Each row below holds a small network's activations on one record, seen along a few directions.
Records have a field called E. Each example row is followed by its value.
The largest differences between rows may come from other fields.
Random noise pushes rows far along 11 fixed directions. That doesn't count. These rows show it; they differ only by the noise:
[ 215  312   30 -112  -35  126  -17    3  223  135  -59   74 -151   11
  227  471  -28 -353   49   39  219  -90  188  147  272   12 -211]
[ 252  -64 -123  -32  -31   16  -17 -204 -200  -70  -95  -82   31 -128
  245   25    3 -192  -69  -24  -87   42   39  142 -100 -221   20]
[  47   29 -221 -325  176 -607 -215   78    4   -7 -203 -205  166 -172
 -266   64  326 -246 -292   50 -229 -115  -65 -382 -248  -31   56]
[-471  141 -170  375   91 -154  480 -144  336 -481  419  -19  250 -148
  113 -285  -40  -61   86  207 -123  -24   -6  -92  -95 -272 -303]
[-510  -94  124 -609  630  171 -429  -61  -91 -349 -312  314 -127  -65
  -13  -47 -127  -22   75  -77   87 -277 -267 -217  148   38 -217]
[ -48  112 -138  272  175 -146   -6  -15 -128  -65   12  125  169 -202
  185  -83  102 -173 -131  160   39 -152  175  -33 -390  -88  -70]
[ 367 -158  630  508 -254  261  490 -506 -368   83  365  200   19  299
  265   34 -704 -246  131 -154  522  124  619  237   61 -231 -134]
[ -83  310 -287  279 -155   68  369  144  369  -49  162 -275  166    1
  310  112   94  -39   21  150   71  184 -416  613  169   19 -137]
[-364  194  -66 -133  173  161 -235    5  100  272 -488  -54   -8  -10
  404  438  222  351 -384  -67   60  310 -277  369  262  281 -203]
[ 262  -34   51 -147  234 -309   75  176 -241 -126   53   15   12    2
 -323   51  129 -409  108   68  217 -174  419 -284 -119  -26   96]
[ 155  -37  289  336 -337  305  308   69 -328  207  218  -95   41  189
 -107  -96 -143  -38  125 -148  181  338  164  478   60   21  113]
[  16 -126  408 -150 -187 -115 -306 -207  -13  533 -244  -50 -275  369
 -287  208 -227  155 -374 -318 -238  233  315 -184   26  318   75]
[  27 -234 -171 -344  584 -173  117  -96   57 -598  -62   -7 -227  148
   83   30  -98 -117  188  104  118 -193  110 -163  121    3   -2]

[  10  659 -313  126  -81  483 -280  280  143  390 -315  358 -207 -394
  444  606  562 -101  -60  149   52  -46  359  243  170   90 -231] : e1
[  98  -75 -393  -11  137  341   67  368  -86 -360  102  -60 -167  -69
   72 -245  288  -27  439  219  -55  -28   14  264  -77  -30  250] : e24
[ -10  -20    1  163  -31 -211  238 -246  209  -46   42  -88  115   74
  248  182 -147  126 -145   35   97   22   -3  -24   38  -64 -142] : e3
[ 217  -78 -588 -195  572 -398 -143  455  -63 -268 -258 -192  -19   34
    9  -30  334  -62  -45  263   45 -240 -330  179 -327  328  361] : e25
[ 144 -175 -112  240  -44   -2  396 -196  109 -313  170 -182   42  178
  439 -156 -264  243  116  102  163   55 -210  250   93  -86   44] : e3
[-264  130   57  132  -38  -12  175   87  -22   81   53   39  211 -151
 -316   58   84    7  -52  -98   52   49 -278  139  118  105 -182] : e11
[ 343 -200  412 -322   27 -151  -39 -142 -154   91  -44  -14 -100  317
 -121  105 -436 -150   68 -164  376 -115  -68 -108  149   31   80] : e22
[-552  -84  126  217   31  -68  -59 -394  223 -141  180  144  222   62
  106 -461 -502  142 -173  -33 -174 -105 -422 -131 -294 -130 -201] : e13
[-134  121  258   42  303   48 -236 -181 -203   74  -90  424  210 -123
  279   71 -148 -261  -91   81  460 -320  248 -172 -252 -138 -295] : e7
[  -1 -152  -36  145  318 -190  189 -119 -179 -361  133  252   55 -132
 -127 -175 -163 -138   97   42  113 -311   15 -190 -179  -77   -8] : e17
[ 167   -2 -109 -135   75 -199  380  225  138 -331  260 -299  274  138
   87  -92  -80 -128  289  214  547 -159 -592  213  210  -85   28] : e4
[ 361 -219 -445  -95  231   36  121  -95 -151 -351 -211 -166 -190    3
  435   87  236  120   50   85  -19  176  211  191   32  -90  206] : e7
[ -86 -187  -67  -18 -165  127  -13  -38  198  -53   73  -19 -429  209
 -344 -217 -212  253   90 -166 -548   41  -58   13   86  223  183] : e6
[-166  186  272  186  -45 -155 -142 -237  214   75  141  349   68  -77
   -2  -93 -326 -173 -125   14   57 -432   17 -349 -146  -20 -289] : e14
[  38  105  250  194 -407   -7   -2 -181  203  321  185    7  -62  107
 -279  -55 -305 -170  -93 -178 -261   -6   55  -78  -27   28  -69] : e16
[ 349   81  -94  103   13    9  -41   94  -96 -242  264  390  -44 -274
 -204 -243 -153 -523  323  140  106 -675    8 -227 -279 -150   63] : e2
[ -66 -196  -58 -406   59 -102  -15 -287   72 -258  -50 -235   86  -26
  -74  -21 -113  -85  -25 -147 -324  118 -263  -71  143 -246  -66] : e21
[-129 -346  -16  224  183 -239   81 -521 -251 -253  -98   53  163 -166
  247 -200  -72  302 -309  -25 -204  109  192 -341 -270 -232  -48] : e19
[ 318 -262 -343 -184   80 -417 -279 -141 -238 -152 -127 -128   15 -255
  -80 -322  156 -132 -132   72 -474 -255   83 -459 -554 -237  270] : e22
[-295 -162 -121 -323  565 -196  206  167   99 -365 -137 -163 -102  166
 -125  233  275  249   69   85  111  227  210 -122  305  188  -11] : e9
[ 271 -354    4  -66  -66 -321  -14  102 -101   91  -65 -366  -18  386
 -286 -203 -167  192 -141 -115    4  131 -531  221 -141  313  443] : e2
[ -73 -250    0   25  353 -271 -235  110 -234  179 -321   19 -219  267
 -161   23  187  388 -317  -47  -23  179  448 -257 -316  416  298] : e13
[-352  170 -238  231  -11  -33  -93   16  115  203 -180  -61  185 -104
  293   18  261  350 -361   73 -169  233 -171  154 -130  110  -71] : e1
[ 227 -170 -172 -456   58  -54  127 -149   39 -185 -240 -288 -237    5
  -47  317  212   84    4 -159 -220  290   93 -130  521  -71   49] : e16
[ 276 -119  341   92  -86  -29 -140  326 -589  345   51   56  213   92
 -304 -214   -3 -131   26  -47  418  -85   55  109 -324  141  304] : e18
[ 122   35 -166  374   53  264  504  189 -100 -386  370   65   27 -130
  125 -108  175 -159  460  245  203   12  450  158   26 -195   -2] : e5
[  69  -14   16  243 -415   58  -45 -139 -339  193   91  -25  144 -368
  -42 -202  370  -16 -121  -29 -394  217  601 -282 -321 -379   35] : e18
[  36 -201   61 -747  365   86  110  207 -284 -298 -214 -255  160    6
 -306  234  146 -139  246 -196  351  197 -529  234  612  -26   -2] : e10
[  98 -333    1 -263  179 -143 -329   72  352  107 -132 -151 -555  687
 -287 -110 -464  248  -29  -74 -283 -168 -212   45 -100  620  377] : e9
[-174   55  226  187 -519  299 -293 -371  -97  370   73  142  225 -169
  -22 -284 -469 -127 -214 -288 -456  -36 -484  280 -290 -227 -140] : e25
[ -55 -338  -15 -570  360   -9  -45 -112   43 -469 -163  -28 -321  127
 -141   38  -50   85  209  -84 -118    2   42 -304  360    4   50] : e5
[-580  128 -282  227  395  338 -117  234  243 -193 -116  276 -389   28
  355  -48  287  552   60  236  -65    8  288   70   -3  391  -78] : e12
[ 119 -103 -350 -282  204  -72   78  242  330 -457   84  -42 -490  156
 -179  -88  128   96  379  178 -163 -278  153 -318  149  142  240] : e4
[-323 -228  394  -47 -129 -188  -92 -344  161  231   50  -34  -69  309
 -303 -112 -412  246 -261 -225 -352  159  131 -337  -24  120  -62] : e6
[ 403  -76  212  -52 -326  100 -214  -28  175  332  -32   51 -486  317
 -292   74 -320  -27   33 -198 -219 -104  178  -66  106  323  213] : e19
[-116 -190 -166    1  -59 -248  258  348  -87  -66  114 -392   -9   92
 -689 -209  411  264   53  -75 -396  345  195 -162  -74  115  335] : e15
[ 202  -90  148  -42 -307 -270  -52   79   60  500  -59 -335   25  305
 -413   88 -132   75 -251 -222 -114  203 -364  200   37  351  224] : e17
[-292    3  128   66  411 -364  176  204  -41 -165  110   87  356   83
 -249 -149  -40  -14  -19  113  512 -163 -206 -177 -137  146  -58] : e23
[-524 -219   95  210  -80  -54  358   22  -64 -228  263 -281  201  117
 -281 -425  124  351   29  -45 -239  453   -1   28  -29  -97   12] : e8
[-680  168  286 -169   23   31 -235   46  309  330 -169  -73  142  175
  -78  127 -114  368 -282 -168   27  213 -491   60  191  260 -264] : e15
[-215  194 -147  231   49  315  151  152  221 -176  156  112    4  -48
  349  -61    2   77  218  187  211  -37 -221  334   85   17 -118] : e24
[ -94 -133   72 -182    0   39   14 -326  228  125 -284 -157 -229  340
  379  325 -119  541 -241 -155    2  382  124  -19  404  182  -64] : e20
[ 341   88 -471  208   21  -51 -171  -30  234  181 -290  -58 -319   54
  415  261  213  122 -262  127 -240   50  231  170 -243  220  173] : e23
[-118 -141   19   30  288 -233   -9  -53   58 -246   19  155   27  120
  -48 -202 -316   29  -21   22  119 -361 -434  -17 -155  119   12] : e14
[-205  253 -287  -72   16  -71  359  370  306 -296  165 -256  228 -134
   16   81  385   -3  201  207  114  119 -335  175  388  -63 -125] : e8
[ 253  110 -344   41  178   14  214  124   -3 -398  134   30 -111 -224
   39   31  267 -344  290  181  -13 -169  367  -33   -7 -163    7] : e21
[  -2  433    5  176 -346 -169  314  232   34  179  292  -69  576 -342
 -172   80  280 -348   32  107  296  -56 -114  -48   25 -310 -220] : e20
[   9    4  -13  153 -107  209   -7 -292  -20  -68   52  177  -33 -191
  150  -96 -171  -76   34  -60 -233  -40   -8   26  -61 -204 -126] : e11
[ -14   -4 -244 -143   54 -149  -72 -168  153  -60 -148 -181   41 -141
   58  112  143  -73 -178  -24 -371  114 -100  -28  -76 -141  -54] : e10
[  49  173  107  152  121  119 -330  441 -156  233   94  332  -39   56
 -108 -136    9 -250  149  211  271 -391  228   23 -439  215  126] : e12

Here are new rows. What is E for each?
[  79  218 -471  -75   35 -252 -165  111  343   49 -144  -48  -70 -188
    4  232  392 -142 -154  145 -353 -131  170 -157 -190   10    5] : e7
[-319   89  366 -117  105 -142  -70 -194   20   58   57  176  327   -4
   38    9 -240  -97  -89   -9  354 -131   41 -364  -52 -183 -320] : e20
[ 276  115 -108  180 -392    1  303   49  624   29  265 -148 -392  290
 -250  123 -263  -47  165  -37 -193 -104 -181  214  325  299   54] : e19
[-440  108  192 -193  -15 -313  205   82  -97 -117  157  -77  477 -365
 -571  -61  333 -135  -10  -88  -42  181  -69 -475  176 -304 -226] : e17
[-112  -42   -2  449  150   87  323  259 -445 -123  185   63  235  -57
  -33 -296  165   97  119  115  232  129  231  200 -236   10  128] : e25
[ 442 -241 -232 -316  194 -129 -406  -89   63  -88 -196  -24 -342  158
  -44  -51 -294 -290   24  -23 -280 -356 -246   58 -317  132  263] : e11
[ 196  106   62 -569 -501  301 -313   -5   48  324 -223 -367  101  -81
   98  229   69 -159  -25 -225  -81  251 -719  481  389 -191  -32] : e18
[-208  -79 -290 -182   74 -386  144  271  201  -70 -152 -508   40  142
  -49   64  497  578 -175   99  -89  413 -142 -117  172  230  201] : e4
[ 440 -107   67  114 -446  205   -9   32 -499  223   42 -154  101 -162
  -31 -124  199  -79   76  -83 -116  226  367   61 -175 -288  243] : e3
[ -31  164  -32  -27  175  197  -39 -195  105 -175  -14  402 -213 -179
  181  204 -108 -228  113   37  -46 -307  335 -187  108 -132 -253] : e25
[-328  208    6    7    5 -467   61   72   90   12  106  -58  486 -228
 -272  -74  226 -141 -221   55   46   -2 -195 -370 -135 -162 -187] : e13
[-356  -55  484 -126  286 -138   50  103 -154   17   47  245  160  146
 -370   87 -162   -8   17  -65  440 -127  113 -272  149  135 -176] : e8
[ 283  -40  188 -286   50 -217   74  114 -286   16 -113  -53  104  -98
 -297  278  234 -205   11  -90  289   79  215 -253  234  -56   21] : e19
[ 235  177   80 -244   25  116 -524  362  410  333  -72  180 -437  360
 -218  183 -312 -361  166   47   49 -481 -136  131  -89  496  132] : e5
[ -53  -87 -224   92  256   71   64 -258    5 -403   10  275 -256 -251
  103  -75   84   38  115   86 -339 -130  544 -419  -61 -157  -96] : e11
[  52  172 -136 -121    0 -190 -501  233  111  128  -64  138   12 -145
 -148 -178   66 -269  -73  138 -230 -470 -196 -229 -399   60   98] : e8
[ 427  188   97 -155 -389 -369 -214  170 -140  406  -65 -165  202 -186
 -247  151  272 -304 -170  -23   17  -58  122 -328 -152 -144  107] : e3
[ 179 -288 -136  -97  410  -73    0  -57   13 -189 -199  -34 -292  286
   63   68 -184  173  -25  -37   39  -52  -72  109   50  325  188] : e10
[-170  262   19   29  150 -403  -30 -263  163 -102   57  157  375 -351
  244   91   -2 -301 -188  171  106 -303  141 -544 -223 -413 -374] : e15
[-124  -40   -6  363  760 -568  394 -104  140 -490  198  428  -56  112
  -34   28 -246 -122   40  290  544 -618  332 -483 -191  217 -186] : e17
[ 317  281 -326  239 -546  424  -50 -191   -8  126   24  153  -45 -591
  193   45  133 -249   44  -81 -509  -80 -104  240   25 -347 -108] : e11
[-423   28  222  -51 -126 -291  367 -158  363  -10   54 -236  215  149
 -211  173  -88  314 -202 -173   58  254 -485  -26  516   88 -275] : e14
[ -78  181  260 -213 -225  515  -77  -42  125  148  -73  108 -186   42
  198  333  -72   36  148 -133   91  197   80  209  567  -39 -228] : e8
[  25  176  -99   18   59  359  -63   96 -317  -14  -96  236   79 -456
   75  107  321 -185  129   21   40  -29  139   86   59 -181 -156] : e11
[ 362 -102 -269 -265  379   90   -3  -11 -239 -459  -75  169 -213 -185
  166   95  237 -331  317  149  121 -177  580 -266    9 -286   77] : e13
